These are the activations of a small network on made-up records, seen along a few directions, one row for each record.
Here are examples, each followed by its value of one field, LOGOP.
Other fields move the rows too, some of them a lot.
In the rows, zero is written as 500.
Strong random noise was added to every row along 5 fixed directions; ignore it. To show where, here is one row again and again, with new noise each time:
[515 548 363 537 467 483 533 587 475 365 446 468 617 465 554 596 425 584
 474 458 448 403 461]
[467 634 624 628 693 635 508 745 593 747 521 563 638 498 560 508 674 556
 359 480 340 540 520]
[226 380 349 688 599 686 510 749 539 353 682 725 666 216 563 343 587 252
 421 547 557 685 422]
[528 612 423 819 593 605 511 700 387 723 650 435 636 495 528 540 718 521
 252 563 352 551 362]
[578 569 510 497 528 505 551 577 483 418 489 428 531 528 528 519 540 535
 461 444 371 408 493]
[540 469 582 521 565 565 634 620 444 375 618 525 495 442 458 344 656 222
 455 553 500 488 439]
[445 477 310 461 442 485 501 547 513 172 456 489 577 408 583 542 363 570
 543 393 437 423 501]

[525 486 451 601 517 515 478 483 436 541 591 478 500 497 511 464 537 472
 439 523 523 543 453]	punul
[560 532 309 638 424 405 479 484 363 540 543 409 531 525 550 606 457 567
 470 560 543 451 408]	tazef
[506 587 523 660 487 480 486 511 405 831 499 529 592 522 445 643 569 552
 405 606 543 542 393]	boto
[485 473 699 465 448 463 533 422 470 684 480 622 445 461 392 476 521 357
 588 598 666 510 487]	navor
[710 631 576 575 451 416 582 476 372 765 486 398 468 660 423 588 522 507
 492 595 577 382 432]	navor
[669 644 544 533 470 432 441 393 401 687 486 288 401 696 500 594 612 696
 459 487 305 371 498]	bis
[448 518 435 543 448 458 408 467 511 629 472 555 522 447 490 625 426 603
 556 489 508 493 499]	fazi
[342 471 333 616 513 555 415 560 487 480 544 578 630 334 545 500 480 507
 466 508 512 637 461]	zase
[422 463 258 607 401 499 331 406 445 423 580 369 438 472 543 534 480 657
 460 408 291 557 477]	vaman
[351 458 465 674 535 527 353 548 518 745 566 642 571 404 560 548 497 553
 493 530 582 673 490]	tazef
[358 405 430 460 498 509 435 487 570 336 524 596 495 419 534 455 424 492
 560 447 553 602 525]	boto
[814 432 641 337 372 362 603 260 286 261 554 221 218 677 347 380 597 298
 562 536 515 337 448]	bis
[576 544 655 568 573 578 411 441 480 615 647 409 341 574 510 418 708 553
 426 461 281 594 541]	tol
[579 455 527 456 408 439 539 378 441 398 503 387 399 542 445 468 472 471
 520 516 517 438 484]	navor
[523 464 481 510 453 457 556 523 445 538 423 574 563 470 463 571 386 453
 534 600 728 481 454]	foz
[228 484 457 471 515 517 299 516 742 621 387 747 598 387 652 604 303 768
 625 365 527 654 608]	pezus
[420 570 465 517 537 491 551 602 638 608 356 612 640 448 557 603 380 592
 506 571 599 446 541]	tol
[150 438 156 581 487 575 424 722 727 418 316 752 847 252 624 647 184 629
 511 496 668 572 522]	vaman
[511 490 817 133 610 473 401 303 744 349 446 450 208 617 562 320 509 616
 687 212 240 495 787]	punul
[518 404 394 602 519 545 633 583 375 368 702 478 474 421 456 299 651 164
 407 653 627 555 336]	pezus
[331 483 521 386 588 565 383 570 703 388 449 480 553 471 648 467 426 680
 521 282 328 571 659]	bis
[739 632 443 487 403 375 687 539 400 507 322 347 616 615 466 688 452 551
 416 588 514 270 435]	zase
[634 610 794 246 524 428 494 411 608 606 334 473 372 647 492 575 497 574
 656 409 392 376 651]	tazef
[499 473 235 453 335 349 604 515 482 293 311 553 648 468 512 695 222 561
 583 544 748 349 444]	boto
[697 489 544 404 380 325 678 439 428 480 389 490 476 558 360 582 362 332
 606 642 775 290 435]	fazi
[428 447 380 443 409 411 461 372 516 376 418 508 481 468 542 561 297 613
 617 463 571 502 532]	foz
[386 509 489 696 662 638 454 618 560 635 662 509 579 429 523 397 684 475
 337 534 407 667 477]	fazi
[362 554 512 504 551 527 351 498 678 599 509 522 437 496 623 542 465 716
 539 341 318 617 622]	tol
[364 417 317 465 453 467 444 443 529 261 514 505 513 392 571 468 357 525
 548 394 531 560 508]	punul
[392 409 305 390 340 365 563 477 612 270 275 696 618 368 538 627 184 500
 670 547 763 410 529]	zase
[588 504 442 515 559 542 622 611 425 350 641 337 494 521 531 352 626 357
 379 508 418 480 418]	pezus
[589 421 738 264 530 519 573 378 459 319 596 485 226 521 415 258 615 211
 670 473 459 490 581]	foz
[423 492 544 446 533 525 478 497 535 461 557 510 437 470 517 368 583 436
 514 460 383 534 544]	vaman

Here are new rows. What is LOGOP for each?
[496 605 564 407 533 443 487 541 646 631 311 533 570 593 573 615 392 685
 571 468 521 381 601]	bis
[584 592 426 574 498 498 566 574 400 606 501 421 582 518 496 556 566 512
 403 573 482 434 391]	pezus
[388 391 326 680 549 599 516 623 460 346 711 451 591 356 524 370 579 354
 330 533 487 637 405]	fazi
[390 395 482 593 457 499 553 538 416 575 528 665 607 315 424 497 506 226
 513 689 789 584 380]	tazef
[334 534 582 598 691 664 490 736 691 667 559 586 605 479 604 413 688 486
 377 470 403 644 566]	bis
[521 431 737 410 569 526 579 524 545 611 520 652 378 499 420 375 552 247
 606 592 660 533 549]	foz
[691 505 555 434 416 372 491 286 368 482 558 306 301 638 462 463 530 536
 564 453 431 449 467]	pezus
[571 541 542 544 442 486 638 581 387 617 427 523 642 470 406 576 472 381
 453 648 705 420 398]	navor
[663 536 503 405 396 406 450 333 363 387 493 332 380 618 473 568 478 635
 548 406 363 409 499]	boto
[331 566 326 691 537 570 318 616 644 762 422 622 662 417 624 712 369 825
 465 474 466 586 552]	tol
[802 590 701 388 456 360 556 358 363 566 491 301 326 748 415 535 562 540
 522 474 439 368 490]	boto
